A small network was shown many inputs. Here are its activations along a few directions, one row for each input.
Each table varies a few parts of the input and shows all the possible inputs, shuffled.
A made-up example of a description, with smaller parts first: one of 8 places around a ring, together with either a single point or (one of 2 separate values, together with one of 4 places along a line) or one of 9 places along a line.
Shared parts are said once, and a part with two or three values counts as separate values.
In the rows, 128 means zero.

A family of inputs:
x1: [170 227  79 139 122  94  98 188 100 146 122 158 134 155 163]
x2: [ 93 192  69 102 131 138 123  75  93 147 110 170 187 129 163]
x3: [132 115 135 178 137 142  96 153 143 106 142 152 138 101  65]
x4: [121  99 114 155 133 111 179 117 155  73 113 105  94 163 157]
x5: [ 96 126 172 119 161 141 112 155 159 118 129 151 123 102  38]
x6: [ 89 126 136 107 115 113 114 129  96 190 131  88 104 147 109]
x7: [143 106  91 176 121 134 173 135 168  94 127 144 112 149  82]
x8: [150  84 149  96 127 148  76 164 133  97 165 141 161  62 140]
x9: [107 155 140 110 102  73 115  77 100 176 115 141 133 159 131]
x10: [ 85 123 183  99 171 145 127 138 173 100 126  84 116 118 164]
x11: [ 83 177  79 122 109 117 107 136  74 143 120  89 160 155 121]
x12: [107 109 144 154 180 136 110 121 136  85 123  85 116 125 181]
x13: [ 95 129 143 117 101  92  98 121  95 176 102  79 133 171 102]
x14: [154 118 149 130 106 143 152 123  97 183  77 151 162 164 151]
x15: [108 194  96 110 117  75  93  74 104 159 118 140 162 150 138]
x16: [136 118 150 140 144 157 118 158 170  92 161  85 148 109 177]
x17: [156 112 137 117 126 169 160 131 108 203  99 159 132 139 161]
x18: [124  67 154 107 153 119  72 131  83  83 135 145 125  81 144]
x19: [139  77 148 106 142 126  67 148 100  89 155 142 145  64 142]
x20: [145 115 104 167  98 147 181 146 189  91 140 148 129 140  90]
x21: [109 116 131 110 127 129 186 138 196 100 103 146  96 152  54]
x22: [225 126 127 113 133 135 144  84 114 152 216 160 143 142 140]
x23: [ 99 133 117 109 110 135 118 129  83 186 129  88  84 108 114]
x24: [136 110 103 165 134 122 186 140 166  81 126 100 108 164 156]
x25: [130 176 114  93 118  93  98 110 105 189 146 156  44 106 142]
x26: [137 120 142 167 124 154 105 165 162 105 159 154 155  92  69]
x27: [141 120 118 150 112 132 190 153 190  78 146 106 130 144 155]
x28: [135 107 137 142 161 141 104 137 162  90 131  82 139 110 177]
x29: [ 98 117 148 109 143 125 202 143 186  89 112 107  86 168 139]
x30: [ 97  85 189  57 149 131  97 151 114 101 144 140 127  79 121]
x31: [225 151 139 138  83 179 134  72 102 108 152 143 110 115 155]
x32: [103 149 134  96 114  93 123  81 110 192 138 150 105 130 141]
x33: [ 90 164 102 122 114  99  95 121  82 153 113  81 161 175 106]
x34: [189 128 127 138 109 142 192 128 102 206 102 116 126  52 142]
x35: [147 151 106 128 122 151 136 118  95 161  78 157 193 155 154]
x36: [111 111 139 180 155 131  95 131 123 101 129 153 120 108  68]
x37: [133 102  91 168 132 123 160 114 166  92 101 141  94 153  84]
Q: What is each input in this table made of?
A: either one of 2 separate values or (one of 3 separate values, together with one of 5 places along a line) or (one of 4 places along a line, together with one of 5 places around a ring)
Q: Start at x12 and move only the place on the ring of 5, one step at a time. The first step leads to x18. Which rows follow, in order?
A: x36, x37, x4

A family of inputs:
x38: [104  69 165 128 145 117 161 148 193  68 142  74  58 123 121]
x39: [106 156 105 123 119 120 120 119  71 208  86 135 145 138  97]
x40: [104  68 155 132 133 132 152 152 188  75 147 117  54 111  55]
x41: [129 156 106 135 109 127 131  92  76 194 111 155 146 158 100]
x42: [176 177 100 123  92 108 182  78 109 174 135 144 113 163 188]
x43: [128  89 134 158 149 152 154 161 191  54 126 121 152 142 159]
x44: [145 126  84 184 128 137 129 158 188  57 146 130 144 131  78]
x45: [117  72 161 124 150 161 157 149 191  61 122 136 114 105  64]
x46: [132 156 116 129 114 120 143  91  84 189 112 107 147 179 167]
x47: [ 87 167 123  80 137  83  44  94  71 159 126 106 144 141 173]
x48: [102 154 104 108 120 112 130 117  79 205  89  91 147 148 166]
x49: [111  73 172 127 160 148 163 151 194  54 120  96 112 118 135]
x50: [192  87 158 132 130 184  91 145 111 119 174 177 134  43 133]
x51: [104 180 132  94 117 109  98 132  76 196 109 148 127 129  99]
x52: [193  84 166 128 144 164 106 142 123 117 180 125 142  59 197]
x53: [ 89 172 119  86 130  84  39 102  63 161 129 145 147 122  99]
x54: [170 178  96 136  88 113 167  86  97 177 138 193 112 144 121]
x55: [130  95 137 168 139 146 145 163 189  56 120 164 152 114  92]
x56: [140 127  93 177 129 140 136 162 181  43 139  89 140 151 146]
x57: [100 176 134  88 129 102 113 117  85 192 112 108 129 141 172]
Q: What is each input in this table made of?
A: one of 2 separate values, together with either a single point or one of 4 places along a line or one of 5 places along a line
Q: Changing only the choice among 2 separate values turns x42 into x54. The same change can be made to x52. Which row results?
A: x50

A family of inputs:
x58: [145 133 125 114 105 117  90 113 134  88 159 198 104  76  70]
x59: [167  82 182 121 149 159 113 135 147  87 149 138 133 133 200]
x60: [181  98 132  81 136 135 127 105 178  96 158 153 123  95 187]
x61: [156 112 155 146 154 124  74 144 122 107 148 169 120 113  73]
x62: [153 110 149 121 174 171 133 132 162  88 135  78 141  76 182]
x63: [106 156  96 180 117 117 213 159 235 112 126 119  52 168 145]
x64: [ 63 146 186  55 119  50 109 113  69 218  93  94 100 142 112]
x65: [134  81 154 139 151 147 134 189 125  86 116  78 157  82 163]
x66: [138  69 109 189  92 121 190  91 190  80 160  65  84 199 117]
x67: [207 224  85 130  65 147 182 123  50 197 156 185 174 174 126]
x68: [134 191  63 166 129  77  94  86  50 157  96 135 203 158 187]
x69: [120 121 142 149 152 145  94 150 139 110 147 128 137  74  65]
x70: [ 34 179  96  56 147  70  59 125  89 169 124  89 147 196 151]
x71: [143 132 128  96  88 158 171  95  12 233 120 160  78 115 142]
x72: [ 58 122 123 150 135 157 208 105 182  84  43 152 151 168  65]
x73: [110  91 123 156 135 153  57 181 163 136 120 107 143  80  61]
Q: What is each input in this table made of?
A: either one of 3 separate values or one of 5 places around a ring or (one of 2 separate values, together with one of 4 places along a line)

A family of inputs:
x74: [118 147  99 132 114 104 158  93 111 141 121  86 110 170 170]
x75: [133 134 154 100 144 136  81 112  91 142 147 117 152 107 167]
x76: [161 144 132 126 123 142  90 122  96 155 148 173 154  87 117]
x77: [ 97 147 101 130 103  99 137 105 114 160 114 140 110 154  65]
x78: [157  43 164 165 149 174 179 193 247  20 150 147  95  90  77]
x79: [189 163 100 162 108 138 132 116 106 158 137 156 135 131 150]
x80: [ 78 141 146  93 146 114  70 149  95 153 112 106 142 121 127]
x81: [157 141 126 120 130 137 134 115 104 144 122 115 162 140 211]
x82: [151 159  83 159  95 115 166  90 120 151 123 141 121 175 114]
x83: [132  33 177 147 164 161 161 201 241   9 147  90  97 103 132]
x84: [ 59 144 124  96 132  96 137 117 115 148  99  97 115 149 134]
x85: [102 140 129 106 127 120  90 124  95 157 118 169 144 108  71]
Q: Changing only one part turns x85 into x80. The same change can be made to x79. Which row results?
A: x81
Q: What is each input in this table made of?
A: one of 2 separate values, together with either a single point or one of 5 places around a ring
